Each row below is a small network's average activation on inputs in which a field has the value named, seen along a few directions.
Related values have similar rows: they may be neighbours, one step apart, or belong to one group.
(in the rows, 500 means zero)
Strong random noise was added to every row along 3 fixed directions; ignore it. To show where, here is one row again and again, with new noise each time:
[508 490 821 688 550 502 511 475 704 511 461 583 398 686 355 411 557 566]
[420 416 670 438 604 447 546 749 371 624 479 475 825 494 643 569 541 543]
[551 395 594 523 360 299 417 222 721 521 468 541 438 544 255 298 621 736]
[460 368 674 473 472 175 675 461 527 669 505 473 701 559 234 310 516 667]
[490 442 672 530 523 489 431 534 565 530 460 535 578 544 533 494 591 595]


Kupa, 30 values:
k21: [502 622 517 622 507 503 475 614 561 435 477 452 268 576 483 481 466 302]
k14: [517 396 353 328 295 707 155  91 725 292 380 591 385 417 606 510 643 664]
k28: [507 639 446 443 491 450 695 603 258 590 443 486 758 431 635 689 601 491]
k18: [579 548 343 393 284 477 246 147 665 232 534 666 320 530 518 611 584 555]
k10: [498 587 510 451 365 503 452 456 486 544 556 435 536 467 423 602 666 474]
k22: [378 496 633 597 636 573 486 647 546 445 515 493 355 679 467 511 228 341]
k1: [521 684 391 565 354 446 527 403 429 615 447 453 416 325 539 530 655 511]
k16: [523 683 540 755 704 788 614 738 438 514 483 598 152 558 753 617 519 246]
k2: [567 448 252 258 466 311 401 182 424 432 576 501 537 296 531 377 471 710]
k12: [416 506 306 350 708 478 701 823 268 670 677 339 831 323 672 564 301 407]
k30: [615 572 313 523 625 730 303 730 447 402 400 558 448 332 876 588 580 442]
k9: [581 642 422 540 560 685 275 467 611 370 529 563 109 618 515 510 398 416]
k26: [490 302 471 495 545 345 707 678 431 688 554 333 639 543 466 345 357 489]
k17: [549 407 325 463 315 535  19 414 601 438 396 531 374 448 714 580 719 554]
k15: [357 455 692 486 578 625 488 629 470 403 493 564 532 625 487 634 449 489]
k6: [476 396 615 404 467 484 490 770 360 536 469 423 851 454 563 683 541 407]
k29: [664 469 266 354 318 636 342 252 550 349 343 520 472 264 766 577 787 669]
k23: [459 391 585 452 410 293 601 182 630 443 600 422 422 624  74 237 285 520]
k27: [478 586 404 447 515 564 519 400 333 372 509 661 551 400 499 631 619 493]
k24: [557 323 376 534 329 353 437 408 615 590 403 432 519 433 456 381 574 671]
k5: [600 477 371 644 414 386 553 409 514 634 451 504 541 397 422 389 636 555]
k20: [524 540 513 493 422 408 589 639 396 619 426 388 520 544 530 542 543 390]
k13: [417 492 497 513 475 533 400 610 498 507 441 294 493 505 557 513 426 419]
k25: [541 422 529 452 538 391 732 327 473 564 537 608 536 545 314 412 460 628]
k8: [451 492 440 507 546 467 494 473 583 480 592 415 549 561 407 270 355 493]
k19: [550 587 245 516 604 630 480 499 393 477 559 526 371 394 551 581 443 362]
k7: [395 478 725 508 739 579 711 712 448 548 626 457 690 609 506 482 230 385]
k3: [392 574 483 453 557 795 466 659 348 411 638 528 487 500 574 661 375 411]
k11: [633 630 252 404 414 610 327 228 550 315 587 629 328 287 521 574 512 532]
k4: [486 443 550 460 459 551 349 524 525 453 397 519 581 452 739 605 616 628]
Kupa is arranged as a network in which each value has 4 neighbours.
Question: Fewest steps between k12 and k13?
Answer: 3
A value of Kupa combines one of 6 hidden first parts with one of 5 second parts; all combinations occur once.
Question: k27 and k18 share the first part; k27 and k16 share the second. Which value has the first part of k16 and the second part of k18?
Answer: k21
Question: k29 and k4 share the first part; k29 and k2 share the second. Which value has the first part of k2 and the second part of k4?
Answer: k7
Question: k1 and k17 share the first part; k1 and k19 share the second. Which value has the first part of k19 and the second part of k17?
Answer: k22
